Each row below is a small network's average activation on inputs in which a field has the value named, seen along a few directions.
Related values have similar rows: they may be neighbours, one step apart, or belong to one group.
In the rows, zero is written as 500.
Strong random noise was added to every row along 21 fixed directions; ignore it. To show where, here is one row again and again, with new noise each time:
[635 393 476 513 477 572 399 451 545 668 496 354 669 521 265 328 646 409
 543 506 259 497 604 484 720 637 505 361 516 657 483 507 610 610]
[613 412 525 448 478 522 735 275 445 602 466 405 365 434 523 665 462 620
 408 551 430 563 768 626 642 419 347 456 356 399 477 580 513 429]
[620 372 533 642 333 602 519 521 532 580 329 304 692 484 528 463 446 481
 463 574 347 417 505 400 509 282 523 620 312 521 558 520 453 418]
[614 441 748 618 452 536 508 510 334 565 247 474 677 740 491 388 548 433
 813 387 512 648 551 491 353 433 575 417 629 598 626 330 377 480]
[471 314 537 599 443 481 505 391 608 597 412 577 605 494 308 572 489 425
 435 591 389 602 554 307 523 418 513 523 466 539 515 461 566 693]
[835 635 498 395 471 482 728 478 492 445 537 536 473 574 480 272 589 384
 551 425 507 610 555 384 426 390 604 419 627 587 560 470 511 338]
[366 421 699 544 583 547 511 629 520 572 306 532 379 504 459 664 393 577
 509 466 577 536 601 507 550 442 422 470 479 535 566 527 360 519]
[266 429 554 634 299 522 304 551 557 418 546 386 458 317 561 497 391 644
 529 654 647 275 353 586 514 496 515 850 493 382 580 387 622 559]
[717 361 477 450 561 450 503 488 510 598 598 551 430 512 507 420 530 487
 465 462 588 404 632 362 527 381 571 713 486 479 628 444 501 520]
[697 385 589 300 286 618 485 512 479 633 657 477 352 492 454 373 570 525
 872 532 764 476 429 405 279 415 507 470 638 609 526 648 528 199]
[631 337 414 544 347 431 626 563 606 522 450 504 485 277 328 574 418 590
 491 438 515 353 589 463 549 408 414 665 337 524 623 654 629 412]
[655 590 542 293 781 329 592 453 586 708 463 358 365 521 496 551 324 500
  79 640 519 337 556 527 702 482 609 450 547 342 500 727 428 457]
[550 255 609 650 728 499 538 573 540 520 342 519 390 442 526 603 367 494
 466 314 564 340 674 454 561 453 345 535 392 497 689 386 333 605]
[388 527 741 704 336 443 440 212 512 544 580 289 486 387 702 547 364 532
 349 584 332 526 364 495 555 463 432 480 417 338 536 385 724 509]
[407 458 623 618 477 583 341 520 382 487 541 387 506 524 537 463 517 584
 585 419 551 405 435 647 543 655 405 551 641 339 469 420 532 515]
[611 482 646 652 622 547 478 528 655 631 477 472 493 470 484 418 290 392
 421 600 377 429 486 267 489 383 462 431 399 460 585 548 537 527]
[358 528 713 626 703 535 374 686 447 586 537 644 419 482 405 608 499 436
 555 287 465 619 464 344 590 579 425 411 587 357 376 671 495 540]
[528 407 606 435 452 304 359 373 590 641 537 391 549 607 461 439 351 670
 255 731 573 441 532 518 344 356 609 621 471 405 465 305 573 636]
[132 557 598 469 395 643 400 483 302 447 493 686 457 589 509 592 449 681
 766 573 532 689 743 707 465 435 481 444 427 626 363 343 287 549]
[296 581 664 675 521 232 334 235 390 534 507 462 589 471 463 593 206 462
 572 487 419 543 438 653 469 579 575 365 386 317 456 541 575 426]
[479 386 650 439 664 493 337 606 488 493 347 351 661 458 662 403 591 406
 471 542 229 492 547 396 714 441 626 385 694 488 619 621 541 794]
[531 593 642 420 474 389 573 641 476 501 381 428 516 474 295 371 632 639
 448 502 506 562 698 634 660 506 617 587 695 521 400 332 560 728]
[449 748 313 498 670 660 487 569 649 377 492 630 499 678 421 379 418 334
 562 757 479 688 454 456 366 509 590 374 386 583 447 506 415 445]


Values of SANO:
bubu: [493 511 544 220 479 286 458 417 416 532 556 608 536 531 396 534 663 448
 558 316 407 731 592 485 567 487 665 200 602 765 420 617 459 449]
sabo: [327 687 411 441 419 621 489 489 516 421 458 395 454 646 644 538 571 570
 214 497 413 579 452 680 792 604 535 505 531 651 663 488 445 313]
miga: [547 582 567 586 616 199 632 516 639 402 278 659 481 586 481 601 303 517
 375 482 604 614 468 492 316 426 551 511 452 506 775 417 575 524]
dasa: [413 462 639 490 624 600 287 798 499 488 424 450 509 602 682 384 594 564
 546 477 465 559 546 445 420 408 503 484 538 556 555 421 441 638]
bozap: [498 367 379 499 677 649 458 706 583 577 469 405 367 429 494 609 602 351
 389 263 486 440 518 382 659 505 426 433 246 674 453 678 221 273]
bolok: [439 452 385 414 410 594 611 500 543 239 493 590 537 517 503 573 456 677
 440 722 531 565 513 582 213 392 339 457 567 324 267 508 503 584]
bal: [582 508 371 487 536 492 717 454 585 422 498 588 301 522 523 536 455 585
 442 434 718 411 580 597 402 560 350 533 409 674 674 222 432 523]
nov: [490 617 490 460 459 484 467 683 422 381 463 465 527 442 695 454 480 521
 599 459 434 561 500 483 502 310 646 605 417 466 586 716 491 286]
ruva: [618 553 397 435 679 406 406 599 566 501 497 430 625 583 742 376 348 537
 251 516 407 226 495 497 489 423 565 498 354 605 656 396 393 586]
zum: [533 482 716 725 396 503 420 479 445 865 576 465 475 371 403 442 446 412
 604 385 431 340 520 341 679 506 518 626 334 625 559 439 510 471]
sal: [375 489 539 478 386 441 325 668 519 409 495 571 502 501 485 455 514 506
 668 364 594 570 416 479 371 482 578 487 537 645 623 586 541 319]
mipu: [684 454 508 442 519 305 540 537 402 587 500 672 626 614 501 559 601 582
 661 382 611 546 479 456 294 522 520 577 576 452 536 486 641 657]
zepa: [342 484 583 315 503 343 329 550 391 514 535 498 381 543 612 605 571 580
 590 301 707 541 428 628 406 560 553 387 540 626 464 522 368 332]
vate: [627 537 429 570 584 452 457 465 317 494 427 529 782 668 610 400 310 526
 588 543 407 322 580 618 362 438 572 538 407 394 500 442 346 534]
nen: [480 355 552 341 491 463 478 524 701 417 396 260 311 435 563 508 441 668
 446 672 729 389 453 698 382 538 407 420 568 551 625 442 542 454]
fezek: [411 531 502 698 567 732 347 486 465 499 421 212 595 505 669 417 334 493
 488 696 255 374 531 694 653 562 387 439 370 292 527 667 504 380]
lume: [500 354 706 450 462 604 266 368 329 747 693 606 513 642 598 326 519 557
 609 458 470 287 575 494 631 672 427 394 858 607 704 360 522 661]
kimu: [419 539 478 493 507 501 395 615 590 514 398 381 672 627 364 416 495 446
 285 577 457 541 417 432 442 419 667 495 489 521 313 478 346 479]
vogez: [742 425 509 410 415 453 574 456 460 635 492 518 661 651 388 391 552 589
 345 528 428 449 606 459 486 446 512 517 694 433 455 501 536 544]
nale: [556 646 505 625 345 472 641 431 568 518 565 516 388 398 536 511 576 372
 513 335 450 633 347 370 593 573 490 516 473 624 739 555 729 283]
The values of SANO form a ring.
What is the length, in steps, of the shortest route from bal to vogez? -> 9
List every value one step from zum, in the order listed. -> bozap, nale
List every value one step from lume, in the order listed. -> zepa, nen
List every value one step from fezek, in the order listed. -> dasa, sal
List every value one step from sabo, in the order listed. -> nov, ruva

Values of MEVAB:
nisam: [625 357 487 508 489 569 546 452 556 425 431 389 497 549 618 531 472 488
 490 567 587 440 340 486 391 500 415 507 629 342 647 606 561 401]
sev: [525 626 465 470 557 447 531 563 437 574 438 628 641 593 527 519 441 503
 628 546 429 599 512 476 329 435 539 398 394 549 480 600 499 540]
tomi: [356 326 434 532 483 534 325 430 420 448 568 465 540 448 519 527 487 486
 541 320 499 316 539 592 616 580 470 501 432 597 489 387 301 483]
giku: [579 565 397 374 315 545 822 501 565 412 439 502 429 363 333 476 506 556
 557 627 578 549 624 561 363 365 475 433 421 630 302 467 413 421]
rad: [528 272 586 524 569 555 385 595 537 437 402 381 479 576 776 498 561 533
 527 420 577 500 501 409 358 327 482 591 406 581 694 283 382 570]
sagif: [511 585 408 334 437 607 521 473 569 555 516 424 505 557 561 516 516 374
 435 532 450 525 335 397 495 448 569 287 428 726 467 691 342 231]
nabe: [481 512 315 577 467 603 581 365 281 533 506 699 597 725 497 707 563 528
 593 341 466 614 557 645 437 635 336 437 341 516 432 515 369 350]
nis: [490 592 477 440 420 458 773 460 392 515 437 559 527 435 522 711 617 597
 603 373 533 558 436 592 377 598 329 334 471 636 347 417 497 671]
valo: [629 454 500 466 472 496 635 749 528 445 433 740 572 510 364 486 648 486
 550 303 469 678 671 238 370 227 544 521 415 714 379 407 353 585]
nub: [593 610 532 489 484 494 481 547 385 461 433 357 658 599 550 302 488 527
 600 440 422 448 502 665 438 576 510 332 599 516 498 460 496 459]
vob: [555 300 376 499 400 445 348 420 466 426 583 389 689 479 471 420 594 458
 474 342 406 414 472 483 512 478 557 547 457 517 445 454 491 452]
ganiz: [355 536 667 498 533 648 302 643 517 688 646 589 389 597 424 401 636 461
 408 465 571 509 500 314 671 525 582 607 647 668 437 308 373 633]
tagi: [371 642 643 496 484 562 472 598 535 341 369 472 501 629 714 508 448 526
 461 638 461 739 389 465 411 334 595 478 584 419 603 566 516 414]
tib: [412 618 637 438 505 407 572 393 429 477 496 454 380 328 556 560 535 484
 799 661 584 667 554 594 421 431 608 454 396 489 289 407 488 598]
tad: [353 612 509 409 625 245 486 383 419 302 478 554 389 366 643 536 348 450
 625 454 433 659 725 656 527 381 664 345 305 552 593 549 436 387]
dusug: [511 563 532 430 372 405 521 379 414 359 568 481 543 479 725 425 475 594
 413 506 427 452 517 588 454 419 516 466 552 496 535 363 549 533]
nol: [613 407 538 331 442 421 431 108 478 666 619 308 488 538 361 309 462 235
 539 660 598 434 506 442 527 416 824 434 587 562 383 470 289 261]
mes: [528 496 454 650 595 488 459 570 590 440 446 509 605 463 573 498 533 282
 575 548 501 504 214 303 334 533 536 541 514 373 511 559 599 601]
kena: [528 683 579 614 563 475 382 563 457 524 639 465 402 572 646 353 467 433
 368 315 472 485 467 442 636 491 614 626 452 482 652 448 495 258]
kede: [374 488 713 653 490 415 573 469 451 611 378 558 419 266 448 745 379 487
 751 513 440 657 569 460 526 430 432 440 320 400 449 731 594 477]
The values of MEVAB form a ring.
List every value one step from tomi, in the order listed. -> rad, vob
List every value one step from nub, in the order listed. -> sev, kena
List every value one step from kede, in the order listed. -> nabe, mes
List every value one step from valo, in the order listed. -> nisam, tib

Values of TAVAG:
rofo: [503 415 388 327 464 336 551 259 436 627 516 703 685 719 637 667 446 449
 305 681 654 399 276 310 205 370 689 606 630 475 488 415 339 712]
gelu: [518 662 561 541 474 563 527 332 512 492 642 495 543 686 633 381 563 422
 135 518 304 625 381 348 560 520 491 402 703 412 473 358 592 549]
kopi: [668 449 678 476 522 479 413 628 560 395 499 311 350 444 655 256 365 532
 671 528 717 351 472 500 308 328 577 582 546 449 694 447 495 301]
siko: [714 506 665 587 375 522 774 561 642 321 287 319 473 341 397 363 501 361
 624 473 576 486 349 428 429 442 486 412 711 526 575 487 542 358]
piro: [221 454 562 585 363 766 266 421 552 687 394 265 647 613 625 593 628 395
 497 799 414 534 116 448 619 680 527 511 639 515 552 576 583 606]
febov: [645 655 579 402 437 261 604 617 582 398 592 371 375 287 739 392 433 611
 301 423 567 398 459 438 399 239 607 631 377 500 540 413 586 419]
bife: [570 754 642 399 589 511 591 798 485 771 533 689 473 547 557 552 484 564
 265 494 438 472 461 243 512 357 513 501 533 520 382 692 464 579]
feto: [399 515 467 396 606 512 506 464 302 385 553 708 410 394 561 499 494 407
 654 451 395 548 784 527 751 458 606 484 626 434 588 763 422 442]
gogo: [617 479 711 450 542 593 543 271 585 623 643 441 290 525 455 372 483 430
 476 665 427 659 604 383 597 500 458 292 688 442 536 526 653 478]
maku: [503 399 368 643 528 556 707 688 543 166 382 549 399 327 336 519 641 437
 532 399 691 587 616 466 407 365 487 809 453 305 266 329 353 512]
lefu: [555 725 251 478 484 270 628 555 635 323 567 783 624 453 359 430 397 585
 404 635 535 393 393 524 368 597 555 643 595 465 573 443 771 766]
kepen: [389 661 357 421 348 348 487 629 392 241 447 632 757 630 583 536 481 635
 393 494 577 490 268 588 281 440 660 669 692 345 434 567 499 482]
The values of TAVAG form 4 separate groups.
List the group mates of maku, in the order listed. -> bife, feto
List the group mates of piro, in the order listed. -> gelu, febov
List the group mates of gogo, in the order listed. -> rofo, kopi
